Here are a small network's activations along a few directions, averaged over the inputs that share one value of a field.
Related values have similar rows: they may be neighbours, one step apart, or belong to one group.
Random noise pushes rows far along 8 fixed directions. That doesn't count. These rows show it; they differ only by the noise:
[ -75  248 -129 -494  245  358  132 -248  332  497  -34   88  214  155
   38 -226  270  122 -164  285]
[  70   74 -219  101   27  229   -9   54  -67 -262 -170 -247 -153  593
   56  541  -70    8   12 -221]
[  91  242  320  110 -231  -71  130   66   14  325 -100  512 -179 -131
 -356   16 -216 -104 -377  178]
[  20  -29 -100 -463  215  185  127  -36  241  136   70 -178   68  166
  374 -164  186  118  -83   80]
[  78   26 -444  180 -443 -118 -156  105   79  -11  270 -227  -36  100
  251 -204   97  119  178 -137]
[ 166  120 -532 -237  241 -166 -112 -270  174  229  184  264  305  -37
 -273  193  244 -551 -219  159]
[   2  272  131  -66 -393  -41   63 -145 -179  691  207   50  125 -395
  104 -258  137   36  285  265]
[-400  185 -300  -82  442  222 -247  179  420  142 -409 -448  302 -386
 -450 -426  266  -50  350  -84]
[ 193 -357 -186  -98   90 -434  -15  208  305 -264  294   39 -233 -139
  170 -176 -179 -407 -464 -167]
[-177  294  108  255 -180  133  -91  255   -6  172 -339 -142   -1 -212
 -339 -117   -3  152  292  -42]


VIP, 16 values:
noriv: [-168  564 -310  378 -282  460    2 -705  -59  627    8  469   48  536
 -485   62  -39  106 -139  244]
zug: [   6   95  413 -224    1 -230  -32  127 -434  475 -134  132  627 -928
 -251  -83  417  -45  615  364]
pav: [  99 -200  -54 -102  476 -233 -124  -87 -215 -378   32  -62  131 -137
  -24  268   37 -270  227  -58]
mefaz: [  -6 -126   18  274 -143 -201 -104   15  135 -201  113  181 -337  -59
  -34 -351 -290   25 -205  -68]
kos: [-228  323 -228 -338  774  421   16 -656  228  363 -303  531  379  217
 -860  673  193 -451 -471  267]
nam: [ 318  141 -222  -30  -24 -297  -92  181  335 -192 -179  887  547  -43
 -672   87  408  -70 -488  293]
talaf: [ -51  -44  -12  -66  146 -200 -111   79  339 -138   28  360  177 -202
 -203 -606   40  -40 -307  126]
rap: [ 113 -314 -483  305 -113 -392 -240  264  101 -373  265 -224  -79 -256
  -45 -131 -101 -363  -33 -309]
begir: [ 184 -114 -194 -460  326  -30   55 -293  236 -195  231  507  101  279
  176  -24  301   62 -379  249]
funi: [-229    1 -135  -99 -171  309   79 -824 -394  531  439 -455   49  219
  571  234    2   14  405   20]
maz: [ 311 -135  612  -79 -178 -203  353   82 -140  153  184  500 -294 -136
  121   39 -303  -70 -499  264]
sil: [ 186   71  377 -108 -101 -183  220  -54  -77  235    9  700   78 -118
 -260   43  -66   17 -508  287]
getuk: [ 146 -311 -494 -210  469 -313 -241 -108  152 -402  241  -88  358 -237
   43  -55  304 -371  153  -79]
tefuv: [ 129  122 -302 -369   -8  203   46   -1  237   73   75  -12  218  315
  261 -118  342  236  -17  172]
mozud: [ 189    8  -60  441 -548 -246  -57   47 -115 -137  117  611  -44  185
 -292  382 -144  153 -366   32]
doti: [-117  292 -124  -10   57  230 -111 -197 -126   56 -146  -70  297  242
  -49   -3  326  116  367  139]
The values of VIP form 5 separate groups.
Which other values are in the same group as doti? Give them in the order they are listed.
> noriv, talaf
Which other values are in the same group as tefuv? Give them in the order they are listed.
> rap, maz
Which other values are in the same group as funi? Give them in the order they are listed.
> kos, mozud
Which other values are in the same group as mefaz? Give them in the order they are listed.
> pav, begir, getuk

GUDE, 9 values:
raf: [-123   49  295  313  416  -42 -123  375  -87 -390 -658  -46   57 -271
 -690  106  -51 -467  213 -142]
siso: [-172   50  383  -65  378  329  279  -63  131  191 -165 -133 -410  165
   74 -244 -547   44 -293  -24]
lev: [-221 -106  -29  -38  533  416  -32 -172  -85 -221 -207 -575 -158   55
   26  352   12  -72  378 -174]
kebov: [-316 -192  671 -469  422  191  360 -191   75  452  109 -457 -421 -403
  491 -119 -323 -269  -74   27]
vogo: [ 266  207 -258 -105   29   34 -121 -243 -406 -236  -37  145  439  444
  -58  593  475  183  406  137]
bedot: [ -78 -206  547  240 -141  -64   77  875  -34 -372 -545 -422  -41 -383
 -159   14 -110  254  129 -297]
rez: [ -13 -299  133 -375  399 -457   46 -106  154  241  275  -58 -392 -564
   73 -272 -420 -911 -382  -65]
rov: [-270   84  402  234 -387  166   68 -198 -316  183    4    8  -95  145
  293   19 -201  421  151   43]
ger: [-533 -114 -497 -353  651  365  -87 -607  387  646   98 -396  385 -319
 -163 -429  159 -190  108  -60]
The values of GUDE form a 3 by 3 grid.
Name the neighbours of rov, in listed order.
> vogo, ger
Name the neighbours of kebov, in listed order.
> lev, bedot, rez
Each value of GUDE is a pair of two hidden parts, and every pair occurs once (3 first parts, 3 second parts).
Changing only the second part turns vogo into lev. rov has the same second part as vogo; what does that change turn rov into?
> ger
